A small network was shown many inputs. Here are its activations along a few directions, one row for each input.
Each table varies a few parts of the input and shows all the possible inputs, shuffled.
Descriptions start from the smaller parts, as in this example, which fits no table here: one of 4 places along a line, together with either a single point or one of 9 places around a ring or (one of 2 separate values, together with one of 8 places around a ring).
Shared parts are said once, and a part with two or three values counts as separate values.

Other details of the inputs shift rows strongly along two fixed directions, in all tables alike. That doesn't count.

Rows:
x1: [ 0.86 -2.10 -0.29 -1.13  1.32  0.74  1.32  1.01  0.86 -1.12 -0.37]
x2: [-4.29 -4.81 -3.83 -2.96 -1.31  2.21 -9.33 -5.48  1.08  5.38  1.42]
x3: [ 0.35  3.00 -0.06  0.51 -0.25 -1.59 -0.82 -0.10 -3.26  0.26  1.48]
x4: [ 1.05 -1.86  0.20 -0.78  1.15  0.75  1.40  1.11  1.56 -0.43 -0.32]
x5: [ 1.18 -2.11  1.48 -0.40  1.26  0.69  1.08  0.57  1.64 -0.42 -0.49]
x6: [-0.52  2.71 -0.10  0.57 -0.75 -1.28 -0.95 -0.19 -2.66  0.30  0.52]
x7: [-0.15  2.55 -0.21  0.65 -0.49 -1.55 -1.25 -0.24 -2.50  0.82  0.88]
x8: [ 0.55  2.59  0.16  0.47  0.05 -1.41 -0.77  0.03 -2.48  0.44  1.05]
x9: [ 1.07 -1.87  0.46 -0.68  1.15  0.79  1.25  1.23  1.67 -0.33 -0.28]
x10: [ 1.15 -2.11  1.22 -0.42  1.25  0.66  1.33  0.52  1.63 -0.39 -0.37]
x11: [-0.19 -1.68  0.44 -0.56  0.49  0.84  1.74  0.67  1.77 -0.65 -1.00]
x12: [-4.19 -3.35 -4.31 -1.33 -2.51  2.03 -7.82 -6.53  3.76  3.63  0.60]
x13: [-0.13 -1.72  0.72 -0.44  0.47  0.91  1.62  0.83  1.87 -0.58 -0.99]
x14: [ 0.27 -0.59 -1.32  1.03 -0.75  1.67  2.79  0.23  2.51 -1.67 -1.81]
x15: [-0.13 -2.09 -0.48 -0.95  0.53  0.98  1.58  1.06  0.84 -1.38 -0.83]
x16: [-0.29  3.01 -0.34  0.59 -0.66 -1.68 -1.17 -0.25 -3.28  0.36  1.05]
x17: [ 0.31  2.07  0.70  0.85 -0.01 -1.45 -1.38 -0.70 -2.83  0.54  1.41]
x18: [ 0.73 -1.63  0.38 -0.81  0.74  0.58  1.48  0.93  1.90 -0.24 -0.96]
x19: [-0.26  3.05 -0.11  0.60 -0.63 -1.61 -1.51 -0.21 -3.27  0.37  0.91]
x20: [-0.33 -1.91  0.05 -0.36  0.50  0.96  1.74  0.92  1.51 -0.83 -0.62]
x21: [ 0.04 -0.62 -0.46  0.72 -1.20  0.90  1.93 -0.35  4.26 -1.82 -1.47]
x22: [-0.54  2.75  0.13  0.69 -0.86 -1.23 -1.29 -0.16 -2.68  0.50  0.58]
x23: [ 0.84 -2.61  0.70 -0.66  1.42  0.81  1.02  0.67  0.64 -1.44 -0.31]
x24: [ 1.16 -2.09  1.23 -0.50  1.29  0.68  1.25  0.45  1.55 -0.50 -0.55]
x25: [ 0.61 -1.85  0.05 -0.71  0.79  0.62  1.40  1.13  1.59 -0.55 -0.82]
x26: [ 0.45  5.00  0.78  2.49 -2.29 -1.48  1.71 -0.35  0.55 -1.59 -0.33]
x27: [ 1.14 -1.69  0.50 -0.77  1.09  0.70  1.51  0.95  1.95 -0.01 -0.32]
x28: [ 0.15  2.78  0.71  0.60 -0.67 -1.43 -1.13 -0.23 -1.67  1.30  0.63]
x29: [ 0.64 -1.86  0.33 -0.60  0.78  0.68  1.27  1.26  1.69 -0.47 -0.78]
x30: [ 0.44  2.52  0.05  0.54 -0.08 -1.42 -0.94 -0.09 -2.45  0.74  1.30]
x31: [-1.24  3.03 -0.36  0.89 -0.89 -1.31 -1.05 -0.53 -3.46 -0.04  1.09]
x32: [-0.32 -1.86  0.06 -0.44  0.58  0.93  1.65  0.87  1.47 -0.97 -0.81]
x33: [-0.28 -1.90  0.35 -0.33  0.56  1.00  1.52  1.04  1.56 -0.89 -0.81]
x34: [-1.07  2.62 -0.16  0.87 -0.59 -1.20 -1.04 -0.50 -2.68  0.17  0.70]
x35: [ 1.00 -1.99  0.21 -0.78  1.37  0.74  1.13  1.19  1.34 -0.66 -0.39]
x36: [ 0.97 -2.48  0.66 -0.56  1.53  0.66  1.08  0.59  0.93 -1.07 -0.43]
x37: [-0.36  2.78  0.73  0.53 -1.11 -1.17 -1.09 -0.38 -1.80  1.16  0.47]
x38: [ 0.81  2.35  1.55  1.10  0.03 -1.34 -0.46  0.06 -2.37  0.14  1.07]
x39: [ 0.06 -1.98 -0.23 -0.70  0.61  0.83  1.55  1.10  1.20 -0.94 -0.89]
x40: [ 0.15  2.54  0.57  0.87 -0.27 -1.61 -1.42 -0.81 -3.69  0.16  1.64]
x41: [-0.23  3.07 -0.31  0.51 -0.54 -1.69 -1.18 -0.20 -3.29  0.16  0.84]
x42: [-0.21 -0.61 -0.79  0.86 -0.98  0.83  1.45 -0.54  3.80 -1.99 -1.48]
x43: [ 0.37  2.13  1.00  0.87  0.03 -1.38 -1.57 -0.58 -2.82  0.43  1.25]
x44: [-0.37 -2.00  0.06 -0.36  0.83  1.01  1.38  1.03  1.20 -1.24 -0.94]
x45: [ 0.17 -1.83  0.36 -0.62  0.39  0.93  1.43  1.20  1.58 -0.66 -0.95]
x46: [ 1.02 -2.35  0.89 -0.37  1.23  0.74  1.30  0.71  1.31 -0.64 -0.15]
x47: [-0.41 -2.02 -0.23 -0.40  0.78  0.92  1.64  0.92  1.16 -1.18 -0.74]
x48: [-0.10  2.64  0.09  0.68 -0.44 -1.48 -1.46 -0.12 -2.50  0.73  0.72]
x49: [ 0.12 -1.86  0.06 -0.66  0.33  0.89  1.66  1.10  1.55 -0.59 -0.77]
x50: [-0.20  2.96  0.39  0.74 -0.93 -1.29 -0.24  0.22 -2.34  0.25  0.48]
x51: [-0.17 -1.73  0.44 -0.47  0.43  0.87  1.86  0.74  1.83 -0.54 -0.83]
x52: [-0.59 -2.10 -0.47 -0.68  0.81  1.02  1.56  0.85  0.80 -1.76 -0.86]
x53: [ 0.82  2.80  0.57  0.79 -0.15 -1.41  0.00  0.46 -2.08  0.54  1.22]
x54: [-0.67  3.17 -0.29  0.49 -0.95 -1.43 -1.02 -0.26 -3.45 -0.07  0.72]
x55: [ 0.59 -1.88  0.04 -0.63  0.73  0.63  1.50  1.18  1.66 -0.42 -0.62]
x56: [-0.56 -2.12 -0.21 -0.59  0.75  1.16  1.39  0.98  0.85 -1.65 -0.85]
x57: [ 0.39  3.03  0.18  0.50 -0.21 -1.51 -1.08 -0.02 -3.22  0.23  1.32]
x58: [-3.72 -4.79 -3.88 -2.85 -0.85  1.66 -9.45 -5.57  1.51  6.01  1.49]
x59: [ 0.73 -1.66  0.38 -0.72  0.70  0.58  1.59  0.99  1.98 -0.13 -0.79]
x60: [-0.42  2.70  0.42  0.49 -1.17 -1.19 -0.91 -0.52 -1.82  1.26  0.65]
x61: [ 0.79  5.20 -0.15  3.34 -1.98 -1.04  2.33  0.43 -1.33 -1.17 -0.63]
x62: [-3.04 -5.12 -2.62 -2.49 -0.52  1.95 -9.08 -5.78  1.55  5.79  1.99]
x63: [ 0.81 -2.61  0.44 -0.74  1.44  0.71  1.10  0.51  0.56 -1.47 -0.35]
x64: [ 0.60 -0.68 -0.86  1.32 -1.01  1.61  2.64  0.28  3.39 -0.78 -1.84]
x65: [ 1.05  5.12  0.34  3.12 -2.25 -0.92  2.28  0.17 -0.51 -0.38 -0.66]
x66: [ 1.17 -1.69  0.76 -0.76  1.13  0.73  1.28  1.01  1.99 -0.04 -0.46]
x67: [ 0.73  2.82  0.74  0.49 -0.18 -1.31 -0.47 -0.06 -1.74  0.97  0.95]
x68: [-0.38  2.82  0.48  0.43 -1.08 -1.20 -0.84 -0.46 -1.88  1.02  0.46]
Each input here is: one of 4 places along a line, together with either one of 2 separate values or (one of 3 separate values, together with one of 5 places along a line).
The inputs of x51 and x47 match in every part but the place on the line of 4. If x26 is changed in the same way as x51 into x47, which row does it become?
> x42
The inputs of x63 and x62 match in every part but the place on the line of 4. If x52 is changed in the same way as x63 into x62, which row does it become?
> x32
Change only the choice among 3 separate values in x33. List by row number the other rows that result.
> x20, x32
Change only the choice among 2 separate values in x26. List by row number the other rows that result.
> x65
Start at x59 and move only the place on the line of 4, one step at a time. The first step leads to x55. Which rows follow, in order?
> x7, x16
Change only the choice among 3 separate values in x63. List by row number the other rows that result.
> x23, x40

Rows:
x69: [ 0.74  0.30  0.80 -0.03  0.56 -0.42 -0.01  0.41 -0.77  0.25  0.46]
x70: [-0.22  0.41 -0.07 -0.21  0.13 -0.18  0.30  0.70 -1.13 -0.01  0.00]
x71: [-0.28  0.98  0.21  0.85 -0.66 -0.17  0.28 -0.43  0.29 -0.68 -0.24]
x72: [-0.05  0.60 -0.45 -0.03  0.03 -0.21  0.36  0.59 -0.83 -0.04  0.01]
x73: [ 0.01  0.89 -0.14  0.73 -0.49 -0.14  0.29 -0.39  0.05 -0.72 -0.05]
x74: [ 0.00  0.83 -0.53  0.10 -0.31 -0.17  0.41  0.48 -0.47  0.01 -0.20]
x75: [ 0.72  0.91  0.51  0.47 -0.20 -0.30  0.31 -0.08  0.23  0.37  0.14]
x76: [ 0.09 -6.45 -0.40 -1.87  1.30  3.27  3.52  1.75  6.24 -1.58 -2.76]
x77: [ 0.88  0.49  0.44  0.12  0.43 -0.43  0.07  0.30 -0.48  0.25  0.44]
x78: [ 0.05  0.22  0.13  0.25  0.23 -0.28  0.04  0.00 -1.02 -0.83  0.23]
x79: [ 0.21  0.70 -0.33  0.52 -0.20 -0.22  0.15 -0.19 -0.34 -0.77  0.00]
x80: [-0.58  0.38  0.32 -0.37  0.11 -0.32  0.28  0.70 -1.11 -0.09 -0.04]
x81: [-0.20  1.00 -0.32  0.32 -0.65 -0.12  0.54  0.30 -0.07  0.05 -0.24]
x82: [-2.80 -3.38 -3.01 -1.64 -0.78  1.38 -6.99 -4.61  0.90  3.78  1.45]
x83: [ 0.42  0.97  0.85  0.62 -0.36 -0.35  0.32 -0.11  0.44  0.43 -0.06]
x84: [ 0.93  0.73  0.35  0.25  0.10 -0.37  0.14  0.15 -0.15  0.32  0.18]
x85: [-0.29  0.17  0.48  0.10  0.22 -0.42  0.02  0.01 -1.01 -0.90  0.21]
x86: [ 0.37  0.25  1.16 -0.19  0.55 -0.56 -0.02  0.42 -0.77  0.16  0.46]
Describe the family of inputs behind these rows.
> one of 3 separate values, together with one of 6 places along a line
The inputs of x86 and x85 match in every part but the choice among 3 separate values. If x84 is changed in the same way as x86 into x85, which row does it become?
> x79
Change only the choice among 3 separate values in x78. List by row number the other rows that result.
> x69, x70

Rows:
x87: [-0.07  2.70  0.51  0.64  0.49 -1.33  1.99  2.62 -4.11 -0.13  0.45]
x88: [ 3.33 -6.60  2.47 -1.67  3.60  1.48  0.52  0.18  3.92  0.07  0.21]
x89: [ 0.62  3.69  0.72  2.77 -1.64 -0.75  1.60 -0.78 -0.82 -2.37 -0.65]
x90: [ 1.19  1.89  0.19  0.10  1.44 -1.73  0.89  1.81 -4.78 -2.72  0.80]
x91: [ 0.11  2.78  0.93  1.13 -0.08 -1.42  1.35  0.48 -2.94 -2.78  0.93]
x92: [ 0.01  4.63  0.71  2.26 -2.34 -0.89  2.12  0.88 -0.82 -0.15 -1.25]
x93: [-4.81  0.06 -2.32 -1.23 -2.79  0.02 -8.03 -4.89 -0.14  5.58  1.36]
x94: [ 0.42 -6.59 -1.31 -3.88  3.22  2.50  2.64  3.21  2.38 -0.89 -2.05]
x95: [ 0.75 -3.65 -2.11 -0.39 -1.12  3.09  3.19  0.89  7.77  0.16 -2.72]
x96: [-2.64 -0.34 -1.34 -1.42 -1.18  0.17 -3.17 -1.58 -1.02  2.91  0.94]
x97: [-1.00 -5.19  0.05 -0.83  1.24  1.82  1.30 -0.33  4.73 -2.67 -1.67]
x98: [ 0.58  1.78  0.87  1.15  0.63 -1.19  1.38  1.61 -3.88 -2.55  0.74]
x99: [ 3.82  3.85  4.58  0.33  1.78 -2.35  1.83  2.70 -2.18  1.44  1.29]
x100: [-2.30  0.99 -3.95  1.05 -3.25  0.59 -7.62 -6.79  1.89  4.10  1.60]
Describe the family of inputs behind these rows.
> one of 2 separate values, together with either a single point or one of 6 places along a line
The inputs of x88 and x99 match in every part but the choice among 2 separate values. If x97 is changed in the same way as x88 into x99, which row does it become?
> x93
Start at x94 and move only the place on the line of 6, one step at a time. The first step leads to x87. Which rows follow, in order?
> x96, x93, x92, x95
Change only the choice among 2 separate values in x90. List by row number the other rows that result.
> x94
